A small network was trained on invented records. Each row is its activation on one of them, seen along a few directions.
After each row come some of the record's fields: Y, F, S, H, Z, T.
A field that a record lacks is written absent.
The largest differences between rows may come from other fields.
Random noise pushes rows far along 19 fixed directions. That doesn't count. These rows show it; they differ only by the noise:
[ -68   17 -149 -164  -77 -662  339  382 -193   52   23  151   95 -152
 -132  171  145 -223  270  -68  153  210  -38   32  164 -110  266 -157
 -406  -35   68]
[   3  355 -354  158    0  379 -299   89  300 -193  149    3    0  -82
  131   15 -404   35 -126 -150 -160  181 -243  -19  207  110  329  -16
  -84   46 -190]
[ 231  -59  375 -359  117   39  159 -260  222  296   53  240   20 -570
 -117  152 -147  -51  250 -401  177  249  -51  108  236 -177  300  -30
  390   10 -407]
[ -81  141  -36 -267   92 -563   30  123 -300 -251   26 -197   67  -43
  515 -144  105   -7  -67 -152 -236  249  130  133   26   99 -397  152
  226   -2   41]
[  77  246 -279 -378 -132 -302    3  172 -397  112  -38  129   84  238
 -212  191   52   -4  385  114  336  216  139  -21   11 -209   39  130
 -272  441  182]
[ 113  110 -341 -457  -62  -98 -147  162 -304 -227  -50  180  338   91
  262 -146  -21 -269  132 -412  214 -116  352 -200  638  326  184 -277
 -528  463  -35]
[ 103  -94  256 -358 -207  -55 -121   99 -122  -72   36   93 -309  231
   17  217  241  -34  359  304  -28 -384 -247  -22 -466   70 -399    5
 -154 -224  261]
[-337 -223  -93  173  155 -108  280  243  312   92   53 -169   -6    9
  -32  220  -60  -66  143 -257   27   46   32   50   52 -407  -86   -7
  210  124  115]
[-176   53 -127  246  -14   97  -77  -94 -266  335  -79  269  -18  -75
  160  -73  240  240 -335 -248 -469   69 -153  183 -158 -396  126   58
 -386  -91   10]
[ 166 -331  386  670   11   89 -380    9  120  226  -28   21 -265 -458
 -406  262   79  -60   60   16  108 -504  -82 -263  -48  200  152 -144
   40 -364 -159]
[-265  -10  -31  -61 -125  -30  312   -1 -207 -394  113 -156   56  180
  -57  -81   -8  472 -322   44 -156 -155  162 -125   63   94  -40  -75
   44 -158  282]
[  -6 -133 -471  201  119 -128  238  154  265  306  -42   23  105   18
 -189 -108  -85 -625  -46 -152   37   43   21  -28  -96 -397  290  154
 -729 -265  -14]
[-505 -187 -100  154 -214  -13  391 -139  385   89   50   21  391  368
 -438  188  -63 -305   49   38  204 -210 -131  339   96 -191  -10 -421
  -94   26  -84]
[ -36   40  -17  320   66  243 -181   47   10  339 -498  -12 -264  103
  223  120 -394  230  299  -23 -109  479 -379 -166   98 -312  377  337
  619  273  -39]
[ -86 -152  432   75 -120 -344  401  253  236 -285 -399 -116 -104  154
 -118  154  -72    9  220  679  178 -118 -213  -69 -209  330   72 -270
  101 -256  227]
[ 202  485 -294  103  -73  419   95   28 -204  112  -50   35 -225 -159
  -52   53   35 -120 -400   99   48  246  330  -84   62 -258  427   27
 -460   54   50]
[ 115  214 -348  152  -66 -494 -244 -208 -212 -176 -456 -679   -6  -34
   90 -187   68 -126 -165  693  149   65   94  -37  214  585  -11 -144
  255  -20 -270]
[ 183 -132   43  204  -63  230  -47  -62 -125  211  -13 -151 -182  -90
 -325 -187  163 -414   29  187  203 -297 -109  279  -76   17 -343 -208
   -6 -111 -297]
[  75 -487 -651 -231  137  300 -221 -163  -29  -38 -198 -234   37   70
 -129 -519  107  674 -142 -229  -93 -634  -61 -444  -18  132  203  -82
 -499  -10  120]
[-126  140 -288  155 -224  212 -100  -63 -272   52  -50  110 -125   70
 -491 -233  -97 -162  224  104   21  115 -626  432 -308  -12   13 -105
  132 -283 -324]
[-322  -57  -16   37 -209 -369  201  247 -281  276  165  -34  -69 -153
 -146  533  366   79  290 -422  239  174  -67   77  137 -369  -29 -264
  461  224  106]

[-292   62   16  412 -245  341  239  -45   36   28 -133  -39  111  356
  -47 -175   37 -102 -235  129   67  183 -356  359  -39  -64  -90 -349
  331  -18  -60]
<Y:y3 F:absent S:s2 H:h3 Z:z2 T:t3>
[-123 -206  212  -75 -113  213 -242 -200 -303 -189 -211   -7 -321 -162
   89   -7  102 -214  237 -210   -1 -358   39 -166  159  423    4 -295
  555 -249 -169]
<Y:y2 F:absent S:s2 H:h2 Z:z1 T:t2>
[  12  354  -74 -334 -251  471   22 -371  -82    3  264   21   91  638
   54 -324 -293  237 -149  548 -299  137 -493  536   24  -70 -366  142
   49  224 -216]
<Y:y4 F:f2 S:s2 H:h3 Z:z1 T:t2>
[  29 -251 -125  358   65 -295  191  235 -108  386 -112   50  131 -108
 -354 -177   48   65   52   59  145   85 -236   23  107 -146  286  -64
 -255   56 -109]
<Y:y1 F:absent S:s2 H:h3 Z:z1 T:t3>
[ 132 -231  248  295   76  356  667  -12  496   60 -120 -419 -225 -175
  -77  -45   54 -195 -503  255  121 -109  267  -73  -13 -180   49 -181
   40 -321  103]
<Y:y2 F:absent S:s1 H:h3 Z:z2 T:t3>
[ 172  -51  385  104 -204  -68 -107 -256 -112  521  327  273  105   -3
  -10  153  231 -150  -97  -19 -113  -94 -215  227   17 -250 -283   73
 -138 -114 -201]
<Y:y3 F:absent S:s2 H:h2 Z:z1 T:t2>
[ 234  270 -457 -498 -286  -86  124 -235 -274   83  -29  -24  -51   63
 -427   56   -3  -63  152  167  409  207   22 -284 -127  -22  517  129
 -151 -182   53]
<Y:y3 F:absent S:s2 H:h2 Z:z1 T:t2>
[ -68 -366 -153   53   69  300 -101  -16 -497  214 -257   66  -65  358
   -4 -362  124  527   25 -263 -171 -218  -52 -160 -230 -302 -215  255
  -63  213  314]
<Y:y4 F:f1 S:s2 H:h2 Z:z2 T:t1>
[ 156 -120  259 -303 -110 -211  399  172   -4  -71  520  132 -107  118
 -173   10 -287   -7  169  157 -137   38 -275 -106   31 -108   -5  377
 -127 -484  132]
<Y:y2 F:absent S:s2 H:h2 Z:z2 T:t1>
[ 106  178   95   37  124   81  105   89 -279  -39 -389   98   -7 -104
   70  -99 -139  168   -2   65  155  338  313 -109  392   44  373  -47
  156  414    4]
<Y:y4 F:f3 S:s2 H:h3 Z:z2 T:t3>
[   6  115 -175  103 -183  522 -183  157  212   64 -576  -79 -215  480
  553  129  -67 -282   47  -55  133   34 -146 -431 -279   80  282  -35
   78  184  322]
<Y:y1 F:absent S:s2 H:h2 Z:z1 T:t2>
[-253  -17 -137 -244 -105  198  275 -307  226  128  161 -106 -227   67
  215  417  -83 -328  -27 -153 -269   87  185 -143  350 -436  209  129
  176 -203   28]
<Y:y2 F:absent S:s2 H:h3 Z:z1 T:t2>
[ 485  330  383  151   47 -277  294  -18 -142   64 -250 -136  132 -361
 -103   21  -13  339 -440  532  284  402  452  -84  161   95  228   77
 -117  227   51]
<Y:y1 F:absent S:s2 H:h2 Z:z2 T:t1>
[-252 -175 -296  296   39   35  250  119 -292  -31 -336  277 -257 -351
 -758 -374   66 -208  247  -20   17   13 -369  245 -489  -39  484 -212
 -222 -647 -157]
<Y:y3 F:absent S:s2 H:h3 Z:z1 T:t3>
[  31    9  246  149  -23   99 -387  -22 -306  -32   91  377    2 -133
 -128   60    6   36  100 -413   50 -117   95 -194 -132  204   73   80
  142  -80  -13]
<Y:y4 F:f1 S:s2 H:h3 Z:z1 T:t2>
[ -58  183   43 -213  204 -116 -157 -183 -192 -366  -94  202  109  -61
 -185 -254 -189  359   13  131 -134   20  217   78 -248  220   39  210
  -18  -51  -26]
<Y:y4 F:f3 S:s1 H:h3 Z:z1 T:t3>
[-768  -97 -508 -249  288 -183 -111 -401 -248 -538  -27 -160  142  -74
   98 -351 -203 -236  165 -447 -489  -86  316  410  327  119 -298   23
  513 -111 -410]
<Y:y2 F:absent S:s2 H:h3 Z:z1 T:t2>
[ 255 -285  111 -309 -131  203  311  357  208  232  -40  147 -213   14
  154   11   48 -331  313 -234  187 -118 -430 -161  -25  -89  202 -249
 -219  -69   81]
<Y:y1 F:absent S:s1 H:h3 Z:z1 T:t2>
[-566 -132 -413  167 -219 -565 -100 -412    9 -130  229 -218  333  175
 -616  240 -102  382   96  195  -51 -119 -235  -40  217  146  225  -79
  313 -332 -143]
<Y:y4 F:f3 S:s2 H:h2 Z:z2 T:t1>
[   5   88  333 -194 -229 -404  229 -208  -86  212  169  -56 -179 -189
 -210  229  270  492  168  658 -136  325 -699  506  -21 -126 -137 -127
  495 -195 -254]
<Y:y1 F:absent S:s2 H:h3 Z:z2 T:t3>
[-290  185  113  249   -7 -140 -182   44  151   46 -210  266  189   50
  239  341    5 -324   47 -184  -62  184  136  144 -125  -57   61  -45
  -45  148   61]
<Y:y2 F:absent S:s2 H:h3 Z:z2 T:t3>
[-177  172  104  671  131  211   16  453  173  -16  100   92  -66 -229
  -49  296 -130  -19 -227 -380   61  162  267 -147  -83 -208  200    4
   27  109  214]
<Y:y1 F:absent S:s2 H:h2 Z:z1 T:t2>
[ 215 -128 -220   84  210  348 -374   84   26  -20 -158 -130 -314 -341
  194  -78  146   29   -2 -385   47 -113  166 -425   -4   74  203   10
   90  -32   42]
<Y:y3 F:absent S:s1 H:h3 Z:z2 T:t3>
[-313  -40 -160 -114 -402  -90   45  -13  218  319  -53  228  272  606
   75  451  452 -119   51  191  109 -248 -234  114 -187 -219   23 -410
 -660  216  305]
<Y:y2 F:absent S:s2 H:h2 Z:z2 T:t1>
[  23  105  518  312  233 -166   32  122  -39 -145 -486  280  174   87
  189 -283 -291   29   35  403 -175  293  -13  304  -94  125 -120  189
  -66  151  -18]
<Y:y3 F:absent S:s2 H:h2 Z:z2 T:t1>
[ 605 -229  -33 -488  349  178  -99 -251  150  128 -341 -235  148  106
 -192 -652   33  -88  141  335  433 -307  219  207 -482   65 -618  183
 -296  366 -122]
<Y:y3 F:absent S:s1 H:h2 Z:z2 T:t1>
[ 424   60   61  -13  109  337  -27   60  117   83  214  -78  126 -113
 -299 -292 -351  161    8  -45  352  128  -72  110  106   52  -94  110
  194  357 -252]
<Y:y2 F:absent S:s1 H:h3 Z:z2 T:t3>
[ 159   39  175   41   83  106   23 -124  118 -351  137 -545  -45  -69
  450 -133 -226  499 -468  111 -178   35  165 -278  482  349 -120   87
  599   53  -17]
<Y:y4 F:f1 S:s1 H:h2 Z:z2 T:t1>
[-111 -253 -555 -334  152 -133   34   76   93 -429  105 -567 -398   35
  -97  -74 -233  279  304  327 -150 -227  -35 -423  199  129   60  215
  183 -270  117]
<Y:y2 F:absent S:s2 H:h2 Z:z1 T:t2>
[-523 -110 -623 -205  146  185  358   49   73  -50  509 -120 -303 -477
  -74  -80  335  210 -114 -578 -430   56 -258  378   70 -541   45 -308
   76 -313 -166]
<Y:y3 F:absent S:s2 H:h3 Z:z1 T:t2>
[  77 -315 -219  -45 -254  193 -202  -85  -53  148    5  356  487  459
   46 -260  -53  413 -190 -436  -42 -467 -281 -460   88  194  390  -91
 -712   35  196]
<Y:y4 F:f1 S:s1 H:h2 Z:z2 T:t1>
[ 215 -343 -272 -289  204  480  -61   56  -69   -1 -345  -85  -72  106
   96 -445    8  -91  175 -407  188 -289  214 -198 -110  -57 -197   42
 -186  244  134]
<Y:y2 F:absent S:s2 H:h2 Z:z2 T:t1>
[-142  238  157  -41  295  -77  -64 -144  327   -6 -288  159 -161  -96
   32  143 -314   32  314  346 -233  479 -113  279 -356 -246  114  393
  282    9 -109]
<Y:y3 F:absent S:s1 H:h3 Z:z1 T:t2>
[-343  166  -57  452  107   53  170  359  299 -331 -112  263  174  224
   53  -67 -471   71  -83  163 -327  297 -198  125  -20  -59  286   84
 -333  -28  140]
<Y:y3 F:absent S:s1 H:h3 Z:z1 T:t3>
[  75   55  -75  197  146 -296  207  318  167   43   58 -118  156  -56
   75  -17   -7 -224 -169  -33   94  193  192   86  -24 -136 -109   61
 -278  146   96]
<Y:y4 F:f1 S:s1 H:h3 Z:z1 T:t3>
[ -40  -43  316 -176  177   18   71  344 -123 -414 -150  287 -223 -310
  148   89   -7 -452  433  -27   -8 -165  334   66  377  211  -25 -306
 -205   93  -51]
<Y:y3 F:absent S:s1 H:h2 Z:z2 T:t1>
[ 168 -308  109  -99   38  -54  -65 -355  -18  408 -227   76  -84  -63
 -249 -125 -129  230  257  274 -210  -83 -462  118 -121 -143   35  236
   10 -151 -266]
<Y:y1 F:absent S:s2 H:h3 Z:z1 T:t2>
[-163 -274   73  131  295 -185    3  -69  227 -173 -479  -64 -158 -179
  270 -137   90  301 -173   23 -469 -107  -26 -201 -580   72  148  170
 -110 -574  258]
<Y:y4 F:f3 S:s2 H:h2 Z:z2 T:t1>
[ -59 -483  382 -426  462 -277  188 -404  378   95 -332  -58  179  -60
  273 -195  155 -185  120   92 -121 -269  370  264  -41 -102 -428   15
   23   72 -155]
<Y:y4 F:f3 S:s1 H:h2 Z:z2 T:t1>

Here are new rows. What are their fields?
[-415 -213  -23 -184  172 -210   66  129   23 -416 -357   95  -46 -117
   46  -89  387  -89  213    7  -77 -332   84  208 -288  251 -123 -526
 -215 -155  102]
<Y:y4 F:f3 S:s2 H:h2 Z:z2 T:t1>
[-392 -225 -290  289  284   52 -230    2  -35 -168 -262   -1 -212 -208
 -298 -132  -32  457  247  261 -317 -248 -187  153  166   25  198 -190
  -68   21 -195]
<Y:y4 F:f1 S:s1 H:h2 Z:z2 T:t1>
[-386  376 -562  120 -158  302  153   12 -329 -198   20 -252 -226  134
 -404 -108 -113   94   30  301   60  366 -148  381  165 -136   88 -198
  452  170 -171]
<Y:y2 F:absent S:s1 H:h3 Z:z1 T:t3>
[-282 -503 -157 -327  108    9  568  119  190 -145  145 -214 -209   41
  -22  -88  189 -128  183   28 -149 -349  -18   77  311 -271 -162 -275
 -187 -204   86]
<Y:y3 F:absent S:s1 H:h2 Z:z2 T:t1>
[-327 -310  133  349  228 -152  312  140  371  -36 -419  -45   86   94
 -235  -12 -265  -28  258  307   87  -67  -55   74   26  -39  144 -129
  122   76  -18]
<Y:y4 F:f3 S:s2 H:h2 Z:z1 T:t2>
[  41 -109 -674  291 -195 -332  -86   11  -60  450  339 -523  391  -49
 -395 -118  504   77 -329 -173  441  -95 -223  208   65  -59 -274 -408
 -119  229 -222]
<Y:y1 F:absent S:s2 H:h2 Z:z2 T:t1>
[ 111   84  125  156 -147  278  381   88   95   61   -4   55   42  435
 -332   51   40 -418 -185  496  378 -158  305   41 -174 -199 -125  -74
 -514   37  273]
<Y:y4 F:f1 S:s2 H:h2 Z:z2 T:t1>
[ 346 -226 -187  382    4 -596  254  -13 -234  357  592 -747 -236 -280
 -259 -173  231 -125 -432  307  -61   17  -46  -82  207 -186 -351  380
  188 -594 -174]
<Y:y4 F:f1 S:s2 H:h3 Z:z1 T:t3>
[-410   56   31  311 -164  146  331  289 -258 -278  362 -147  156  573
  -86  -61 -112  -40 -262 -104   19  -21  228  140   59 -127 -549   23
  321  182  316]
<Y:y1 F:absent S:s2 H:h3 Z:z1 T:t3>
[-281 -152  353  267 -157   65 -228  165 -182  238 -317  261 -648 -199
  363  500  136   28  515 -321 -386  243 -665 -136 -146 -226  288   10
  736 -389   59]
<Y:y1 F:absent S:s1 H:h2 Z:z2 T:t1>
[-113   94 -491   26  -72 -356   99 -236 -167  107  145 -428 -258 -345
 -147  214  281 -256 -182    6    8  149  232 -168  206 -111  341    8
  158 -449 -136]
<Y:y4 F:f1 S:s1 H:h2 Z:z2 T:t1>
[-120 -175 -307  127  292 -197  160  230  415 -283 -519 -353  -22   50
  214 -292  -31  152 -113  422  -36  -78   12 -218 -115  255  281 -163
 -267  -20  195]
<Y:y3 F:absent S:s2 H:h3 Z:z1 T:t2>
[-128 -102  529   45   -1  -17  358  -62  112   43  111  267  273  112
  111  146 -165 -492  -76 -530  171  126  459  -98  120 -188  -40  127
  345  -34  120]
<Y:y3 F:absent S:s1 H:h3 Z:z1 T:t3>
[-361  -86 -319   43   86  -23  155 -127  176  -50    7 -134 -128 -171
   69 -148  442  -54 -323   44 -353 -186 -127  359 -236  -84  -41 -358
 -229 -384  -95]
<Y:y4 F:f1 S:s2 H:h3 Z:z1 T:t3>
[-332   27  282 -246  337   42  153  249  -62 -423 -173  368   -7  210
 -110  -46  -33  133  360  152  -62  -52  345  353 -481 -160 -438   96
  -66  306  326]
<Y:y4 F:f3 S:s2 H:h3 Z:z1 T:t3>
[  20  110  288 -121 -205  294  320  400  -41 -152  142  219 -207  181
  303  322  -83 -102  174  130  -99   62  -52  -11  525 -166    2 -191
 -223  242  214]
<Y:y3 F:absent S:s1 H:h2 Z:z2 T:t1>
[  78  196  -95 -222  231 -315 -508 -157  157  -85 -137  -18    9 -251
 -302  304   -1  347  468  344  181   93   95  109 -263   63  -53  163
   57  321  -79]
<Y:y3 F:absent S:s1 H:h2 Z:z2 T:t1>
[ 542  255    9  266  -86  -26   98  564  -41  141   26 -201 -316 -271
   -6  -46   42 -166  -73  293  231  299 -318   38 -292   40  -54   10
 -205  -62    8]
<Y:y2 F:absent S:s1 H:h2 Z:z1 T:t2>
[-227 -189 -157  100   65  309  226   57 -664   34  -18  -52 -392  102
 -107 -239   42  151   18 -148 -301    9  153  -25  188 -437 -110  256
  215  -56  118]
<Y:y1 F:absent S:s1 H:h3 Z:z2 T:t3>
